[12 82 31 32 23 86] | 12

[[3 4 2 5 5 3 2]
 [6 7 5 2 3 4 7]
 [1 6 1 2 3 7 8]] | 3

[[ 72  51  39  66]
 [115   9 195 190]
 [113  39  38 111]] | 72

[899 930 819  63] | 899

[ -8  -1  43 -38 -10 -26] | -8

[-377  821 -451 -524  109 -773] | -377

[ 49  18 -27  22] | 49

[[117 133  57 114]
 [151 161  96 141]
 [211  87  66 119]] | 117

[[-206  467 -466  167]
 [-294 -793  338  375]
 [ 799  104  996  614]] | -206
---
[[-.63,-.25,-.11,-.38],
[-.38,-.05,-.17,.37]] Out: -.25

[[-.49,-.07,-.07,.12,-.63],
[-.29,-.25,-.57,.01,-.31],
[-.31,-.23,-.53,-.02,-.30]] Out: -.57

[[-.53,-.01,-.49,-.61,.67],
[-.47,-.17,-.38,-.70,.58]] Out: -.49

[[-.35,-.68,-.02,.21,.33],
[-.20,-.16,-.15,.37,.01]] Out: -.02

[[.01,-.09,.03,-.51,.02,.20],
[.50,-.10,.25,.03,.00,-.03]] Out: -.51

[[-.08,-.17,.13,-.38,.07,.33],
[.04,.52,-.50,.52,-.39,.01]] Out: -.38
---
[[-.25,.20,-.30,.53],
[-.48,.15,-.40,-.22],
[.53,-.24,.36,-.16]] value -.22

[[-.42,-.41,.57,.06],
[.42,.01,-.33,.50]] value .50

[[.24,-.61,-.26,.36,-.08,.00,.16],
[-.33,.02,.20,-.15,-.43,.02,.66]] value .66

[[-.42,-.19,-.18,-.12,.56,.07],
[-.14,-.07,-.06,-.04,.19,.03],
[.07,-.03,.13,.08,-.03,.10]] value .03

[[-.22,.31,.20,.11,-.18,-.07],
[.04,.03,-.57,.11,-.43,.39],
[-.18,.27,.02,.23,-.45,.21]] value .39

[[.05,-.04,-.03,.00,.03,.19,-.33],
[.14,-.06,-.09,-.02,.06,.29,-.62],
[.16,.07,-.13,-.04,-.05,.07,-.59]] value -.62
---
Input:
[[.59,.11,.29,-.61,.37,.69,.14],
[.65,.17,.24,-.61,.29,.67,.09],
[.11,-.06,.17,-.11,.17,.14,.13]]
Output: .09

Input:
[[.35,-.16,.47,.15,-.11],
[.29,-.15,.02,-.52,-.25],
[.19,-.69,.08,-.35,-.34]]
Output: -.25

Input:
[[-.52,-.26,-.48,.18,-.53],
[.48,-.53,.49,.56,.26],
[-.33,.59,-.37,-.62,-.19]]
Output: .26

Input:
[[.14,.56,.22,.36,-.34,-.03],
[.23,.39,-.24,.18,.33,.07],
[-.14,-.21,.39,-.10,-.27,-.13]]
Output: .07

Input:
[[-.22,.49,-.23,-.60],
[.48,-.18,.45,.30],
[.14,-.38,.15,.45]]
Output: .30

Input:
[[.15,.26,-.15,.66,.06],
[-.23,-.09,-.05,.40,-.19],
[.15,.26,.11,.13,.13]]
Output: -.19
---
[-7.221, -14.288, 17.472, 2.383] >> 17.472
[[0.07, -0.02, -0.11, 0.25, -0.07, 0.10, 0.15], [-0.16, -0.02, 0.13, 0.00, 0.11, 0.02, 0.00], [-0.01, -0.02, 0.01, 0.14, 0.04, 0.17, 0.05]] >> 0.01
[[-0.19, 0.03, 0.08, 0.15], [-0.09, 0.14, -0.01, -0.21], [0.05, 0.06, 0.13, -0.11]] >> 0.13
[-55.0, -111.5, -57.3, 77.4, 130.5] >> -57.3
[0.11, 0.07, 0.13, -0.15] >> 0.13
[[16.660, 8.787, 14.392, 7.839, 1.888, 17.262, 5.188], [-14.828, 0.129, -9.254, 3.727, 18.680, -13.444, 9.081], [7.468, 4.913, 8.174, 6.631, 8.371, 10.291, 5.940]] >> 8.174
[-9.44, 18.61, 6.24, 1.37, -18.08] >> 6.24
---
[ 31  -4   3  10 -39 -29 -28] yields -28
[70 76 66 66 73 22] yields 22
[ 690  520  624 -693  114  823  903] yields 903
[-37 -11 -44 -24  -2  40  -3] yields -3
[96 24 22 93 95] yields 95
[896 824 886 153] yields 153
[8682 3041 8304 1968 2547 7288 8275] yields 8275
[8847 4627 1352 3706 4249] yields 4249
---
[[ 42  10  36  -4 -27 -36]
 [ 34   1 -23 -43  39  12]] 1

[[501 543 223 557 703]
 [171 818 394 357 131]
 [597 208 113 688 611]] 597

[3 2 3 7 2 3 7] 3

[5227 8718 8031 7593 7343 2791 8575] 8031

[561  77 211 852 418 141] 77

[8 5 2 5 8 5 5] 2
---
Q: array([-.44, -.61, -.23, -.27, -.52])
A: -.23, -.23
Q: array([-.27, -.17,  .65, -.01,  .56])
A: .65, .65
Q: array([ .19, -.11,  .65,  .21, -.35,  .13,  .62])
A: .21, .65
Q: array([ .02, -.05, -.12, -.06, -.27, -.11, -.58])
A: -.06, .02
Q: array([ .03, -.10, -.40, -.59,  .23,  .09,  .12])
A: -.59, .23
Q: array([-.49,  .11, -.17,  .37,  .50, -.19, -.55])
A: .37, .50
---
Q:
[[-.30,-.30,.15,-.61,.03,.06],
[.33,-.27,.03,.13,.29,.19],
[.09,-.46,.18,-.16,.25,.24]]
A: -.46

Q:
[[-.40,-.25,.14,.44,.39,-.06],
[-.40,.51,-.15,.22,.38,.12]]
A: .51

Q:
[[.03,-.02,.69,-.61,.35,.12],
[.18,-.04,-.09,.16,-.15,.04]]
A: -.04

Q: [.33,.15,.45,-.42,.62,.06]
A: .15

Q:
[[.60,.37,.24,.10,.06,.50],
[-.31,-.52,-.32,-.02,-.24,-.45]]
A: -.52

Q:
[[.63,-.50,.02,-.05,.30,-.22],
[-.48,-.21,.00,.04,.06,.01]]
A: -.21

Q:
[[-.23,.09,.29,-.24,.69,.12],
[.43,-.05,-.02,-.30,.18,-.20],
[-.03,.18,.12,.02,-.26,-.06]]
A: .18
---
[[6380 4879 7262 1889 5387 2721 3691]
 [2070 1155 9432 8613 3678 3643 7793]] => 9432, 1155

[215  47 105 146 157] => 215, 47

[ -31  507 -267 -574] => 507, -574

[[-263 -166  577 -663]
 [-552 -792  334  299]] => 577, -792

[ 15  42 -32 -17  -1  -9] => 42, -32

[-43 -15  12  -5  39   1 -20] => 39, -43

[35 21 49 90 43 22 92] => 92, 21

[[147 582 413 771 607 526 553]
 [462 339  90 730 385 325 574]] => 771, 90

[[8028 2460 4691 6048 5291]
 [5981 5663 7937 4160 3229]] => 8028, 2460

[[83 85 55 77 54 91 30]
 [69 60 50 75 21 58  9]] => 91, 9
---
0.74	0.66	-1.46	0.70	0.79	0.06
0.61	1.46	0.28	0.25	0.56	1.91
1.41	0.89	0.52	0.95	1.17	0.78
value 0.95

-5.4	1.7	3.6	-1.9	-9.2	5.5
-7.6	15.7	3.6	-10.5	-20.9	-5.4
3.4	1.7	3.6	5.7	9.5	-4.4
value 5.7

102.188	94.022	80.344	46.659	-18.708	87.606	46.584
48.824	141.747	30.163	9.033	38.091	29.186	30.185
9.801	-149.041	15.375	76.707	133.609	-25.694	110.240
value 133.609

-0.84	0.15	1.48	0.37	0.84	-0.23
-0.60	0.18	-0.11	1.41	0.49	0.52
-0.10	-1.63	-0.89	0.49	0.59	-0.75
value 0.49

0.08	0.16	-0.02	0.03	-0.07	-0.09	-0.20
0.07	0.22	0.01	0.06	-0.07	-0.08	-0.16
0.07	0.23	0.01	0.05	0.00	-0.07	-0.08
value 0.00

-17.10	3.82	-11.35	-7.42	1.04	-2.89
5.79	-0.83	-5.69	-5.64	21.56	-6.75
10.92	-2.44	-3.95	-2.93	21.86	-5.54
value -2.93
---
[[-0.17 -0.01  0.20 -0.10 -0.16 -0.13 -0.04]
 [-0.18 -0.04  0.08 -0.13 -0.16 -0.10 -0.04]] Out: 0.20

[[-0.854  0.644 -1.435  0.984  1.211]
 [-0.049  0.031 -0.075  0.021  0.049]
 [ 0.008 -0.018 -0.105  0.201 -0.052]] Out: -1.435

[[  0.924   8.617   1.656  -2.409   4.106   4.242   2.307]
 [-19.015 -12.863 -17.134   5.984  -3.645   1.903  19.692]
 [ -5.689  -0.889  -5.458   2.004   1.201   3.157   9.381]] Out: 1.656

[ -32.89  -59.20 -166.48  150.46 -185.37] Out: -166.48

[ 0.05  0.03  0.15 -0.10] Out: 0.15

[[-1.6  1.7 -0.9 -0.6]
 [-1.7  1.7 -1.0 -0.6]] Out: -0.9

[[ 0.16  0.04  0.08  0.09  0.22  0.03  0.07]
 [ 0.01 -0.11  0.03  0.04  0.12  0.13 -0.08]
 [-0.08 -0.16  0.00  0.09  0.20  0.07 -0.08]] Out: 0.08

[[  0.5   5.9   6.8  14.5 -12.4   5.5]
 [ 18.4  -4.7   1.2   8.1 -15.3   6.5]
 [  5.9  17.6  14.2  -6.5  -7.0  -4.9]] Out: 6.8
